These are the activations of a small neural network, seen along a few directions. Each row is one input.
Each table varies a few parts of the input and shows all the possible inputs, shuffled.
Descriptions start from the smaller parts, as in this example, which fits no table here: values(3) and (point or line(9) or (ring(5) and line(6))).
Shared parts are said once, and a part with two or three values counts as separate values.

Other details of the inputs shift rows strongly along three fixed directions, in all tables alike. That doesn't count.

Rows:
x1: [ 47   2   3  16 -36  -8 -24 -20  -6  -3  40  19  44   4]
x2: [ -8 -22   9   9 -15   1  -2 -22 -13  12  34  49  80  14]
x3: [-26 -50  23 -73  30 -21  14  18 -12  10 -33 -33 -39   6]
x4: [ 41  18  -7  29 -32   6 -17 -20   8  -6  22  15  18   0]
x5: [-11  78 -26  25  15  28  32  10  47  13  20   9 -38 -25]
x6: [-66  -9 -16  31  -6  46   9 -18 -11  34  29  71  78   4]
x7: [-21 -19   9 -18   5   4   9  -1   0   8 -22   6   9  14]
x8: [-37  76 -39  74 -10  53  27 -11  31  21  38  55  21 -28]
x9: [  4 -64  21 -40 -19 -21 -25   1 -31 -18 -19 -15  19  17]
x10: [114 -18  14  10 -59 -36 -48 -20 -19 -23  60 -27   8   0]
x11: [-57 -72  33 -82  40 -21  26  17 -21  17 -36 -20 -14  14]
x12: [-98 -17  15 -60  56   7  49  26   7  30 -53   9 -10  13]
x13: [-14 -23  11 -18  -9 -11  -3   4  -9 -10 -19  -5  -1   5]
x14: [-41 -17 -11  23 -16  35  -5 -18 -18  23  28  58  69   0]
x15: [-27  -1 -16  29 -17  33  -3 -13  -6  10  30  44  45  -3]
x16: [ 81  50  -4  19 -43 -26 -23   7  19 -41   2 -55 -79 -13]
x17: [-22  59 -17  20  13  22  36   6  43   8 -15   5 -29 -13]
x18: [ 62 -57  25 -42 -27 -36 -32  -3 -22 -34 -19 -45 -12  16]
x19: [-56 -16   0 -28  79  -4  22  26  -6  14 -64 -30 -42   3]
x20: [ 40 -64  22 -41 -34 -38 -43  -2 -35 -28 -16 -35  -2  11]
x21: [  2  59 -23  44  42  13  11  12  22  -3  -8 -15 -33 -14]
x22: [ 84  67 -13  54   9 -19 -17   8  20 -29   7 -53 -70 -23]
x23: [ -9  72 -22  22  62   1  27  35  36  -1 -40 -46 -95 -19]
x24: [ 18 -33  12  -2 -26  -6 -19 -22 -22  -2  35  36  73  19]
Each input here is: values(4) and (point or line(5)).
The inputs of x3 and x11 match in every part but the values(4) part. If x19 is changed in the same way as x3 into x11, which row does it become?
Answer: x22
Which other rows agree with x16 in the values(4) part? List them by row number.
Answer: x6, x7, x10, x12, x23
A walk changes only the line(5) part. It starts at x14 and steps to x20. List the rest of the walk in order.
Answer: x4, x1, x3

Rows:
x25: [-53  88 -31  59 -24  38  24  -2  36  10  25  65  35 -14]
x26: [-82  -2   6 -25  11  32  40  -9  16  37  -1  75  76  16]
x27: [ -7 -57  15   0  28 -12 -14 -17 -32  29   9  30  70  24]
x28: [-18  96  -7 -15  15 -10  49  34  62  -3 -21 -26 -90 -22]
x29: [  8  72 -30  28 -37  38  12  -5  45  -7  -3  11 -35 -19]
x30: [ 62 -46   7  -3  -8 -30 -62   0 -46 -27  -1 -38  -2  16]
x31: [ -3 -60  21 -76  66 -32  -7  24 -28 -14 -40 -49 -32  13]
x32: [ 53  16  -5  65   4   1  -5 -25   5  -7  42  16  44  -4]
x33: [ -33  111  -49   33   66   33   28   40   51  -14  -38  -30 -102  -37]
x34: [ 53  -4  19 -21 -34 -44 -12   6  -4 -20  28 -34 -29  -7]
x35: [ 76  -5  15 -36 -45 -19 -13 -10  14 -19   9 -29 -31   1]
x36: [  5  27 -12  37 -47   1 -12  -3   0  -9  36  18  18 -14]
x37: [ 17 -39  -5  17 -66  27 -29 -35 -21   2  41  40  63   3]
x38: [-75 -40   2 -31  -2  15  19   8 -18  16 -16  11   2  -2]
x39: [ 68  -6  -1  45 -10 -19 -30  -8 -12 -40  -1 -39 -15  -6]
x40: [ 32  24  -6  21 -62   6 -23 -17   8 -20  17  22  25   1]
x41: [-59 -36  23 -48  87 -19  44  30   0  25 -74 -42 -49  16]
x42: [  9  33 -18  79   4  19  -5 -10   5   6   9  13  17  -3]
x43: [-76 -55  12 -25   3  26  25 -16 -24  46  34  66  82  10]
x44: [-20 -80  33 -98   7 -14  16   5 -18  10 -31 -31 -27  11]
x45: [104 -16  14  -7  -1 -45 -52  -1 -23 -24  22 -53 -25   9]
x46: [-61 -23  -3   1  48   8   7  10 -16  23 -46   5   3   8]
The inputs of x43 and x38 match in every part but one. If x26 is changed in the same way as x43 into x38, which row does it become?
Answer: x40
What is each input in this table made of?
Answer: values(2) and (line(5) or ring(6))
Which other rows does x39 become when the values(2) part takes its other values? List them by row number.
Answer: x32

Rows:
x47: [-43 -48  -3   6  28   7  -5 -19 -33 -15 -42  33  77  16]
x48: [-23  99 -44  47 -31  45 -14 -19  44  22  52  71  26  -7]
x49: [-83 -49  -6 -10 -18  24  21  -9 -36  41  16  61  92  48]
x50: [-13  75 -28  86  34  33  28   1  43  29  68  41  -3 -35]
x51: [-58  45 -15  46 -20  26  -7  -2  30   1  45  54  37  -5]
x52: [ 88  -7  -5  11  -4 -29 -22 -21 -27 -22  64 -20   1 -19]
x53: [ 42 -29  30 -20  35 -38 -16  21 -30 -20 -41 -55 -16  40]
x54: [ 31  21 -11 -19 -44 -31 -30  -7  -5 -46  24 -20 -14  -7]
x55: [  20   43  -13  -29  -17   26   16    0   48   -4  -23  -48 -101  -13]
x56: [ 55 -56  22  11 -74   1 -33 -30  -8 -33  47 -17  22   9]
x57: [ 18  62 -31  48  18  23 -13  -7  35   1 -43   7 -30  -4]
x58: [-68   1  33 -15 -10  -3  60 -16  10  59   6  68  78  21]
x59: [ -5  18  -8  22  15 -16   8  13 -19  22  -3 -34 -49 -16]
x60: [-39 -50  19 -20  37 -20   1  17 -42   1 -84 -29  -1  37]
x61: [ 10  65 -16  76 -50  29 -33   7  22 -13  71  64  48 -29]
x62: [-20 -39  31 -46 -24 -30  38 -28   0   9   7  48  78   3]
x63: [ 13  24  38 -23 -17 -44  42  11  61  -6 -18 -26 -58 -17]
x64: [-19  24 -27 -38  -5  -6  34  13  20 -27 -24 -33 -66  -9]
x65: [-25  -2  12 -24   2  30  37  36  29 -11 -36 -34 -70 -26]
x66: [ 34  26 -28  32  -2 -15  -4 -10  -5 -14  20 -21 -32 -42]
x67: [ 32  11  -9  22 -50  63 -10 -24  10  18  35  54  43 -13]
x68: [ 62  21   9   1  19 -38  -2  15 -19   4  23 -61 -75  -6]
x69: [-22 -61   7 -51  34 -18 -12   3 -26  31 -43 -26 -36  -5]
x70: [106 -32  13  13  -7 -16 -67 -26 -17 -20  17   1  51  35]
x71: [-26 117 -38  17   0  26  21  32  40 -21   7  21 -35 -52]
x72: [-16  15 -14   1 -20  52  33  -7   7  -9  12  29  25 -30]
x73: [ 59 -51  -8  27 -40 -34 -51 -34 -50 -37   7 -10  42  -8]
x74: [ 36  31 -26  45 -13   4 -31 -18  11   6 -17  -7 -30 -20]
x75: [-52 -59  13 -20  26 -24   1  14 -52  16 -71 -33 -16  18]
x76: [-102  -55    6  -43   97   20   40    7  -19    9  -56   37   74   32]
x77: [-70 -38  20 -58   8  20  43   8 -17  20 -42 -28 -26  26]
x78: [ 58 -30  19 -12 -71 -45 -63  -8 -48 -26  40 -19  24  33]
x79: [-10  57   5 -23  -8 -15  -2  53  -2  -8 -22 -31 -65 -13]
x80: [120 -79  57 -47 -93 -70 -52 -53 -21  -2  40  12  72  25]
x81: [-30 -57  32 -52  -8  20  22  19 -36  13 -33 -16   5  12]
x82: [ 44 -86   9   2 -76 -23 -44 -22 -27 -27  49   7  57  30]
x83: [ 32 -13   3  20   4 -32 -15  14   0 -12  -1 -56 -69 -30]
x84: [ 35  95 -29  42 -44  31 -39   2  32   4  51  54  12 -29]
x85: [-35 -64  34 -48  70 -17  14  17 -43  29 -17 -12  38  43]
x86: [ 49 -33  19   8   7 -41 -33  18  -3 -52 -59 -70 -61   7]
x87: [-43  20 -42  17 -27  51  11 -23  23  42  32  83  55  18]
x88: [  8  30 -18  21  50  12  18  -8   8  -2  36  22  41  -7]
x89: [-49 -22   4  12  31 -11   4  17   2  -3 -61 -38 -50 -17]
x90: [  7  43  -9 -25  76   7  19  21  39  21 -18 -26 -59   1]
x91: [-115  -32    9   -6  103   35   46   21   12   46   -4   48   62   17]
x92: [  4  65 -10  50  58  12  21  28  59 -21 -24 -26 -52  -5]
x93: [ 22   1   1 -35  49 -12   2  10   8  22  -6 -33 -76 -11]
x94: [-17 -20  -7 -17 -31  29  18 -28  -8 -16  15  13  30   0]
The inputs of x71 and x84 match in every part but one. If x47 is changed in the same way as x71 into x84, which row does it become?
Answer: x57
The inputs of x85 and x88 match in every part but one. If x53 is changed in the same way as x85 into x88, which row does it become?
Answer: x76
What is each input in this table made of?
Answer: values(4) and (point or line(5) or ring(6))
Which other rows does x90 become when the ring(6) part takes its other values? List them by row number.
Answer: x57, x69, x70, x74, x93
Which other rows agree with x83 in the values(4) part? List them by row number.
Answer: x50, x51, x56, x61, x63, x65, x82, x86, x89, x91, x92
Which other rows does x58 become when the values(4) part takes its other values? List them by row number.
Answer: x62, x63, x80
Which other rows does x55 become when the values(4) part takes its other values? List them by row number.
Answer: x56, x77, x94
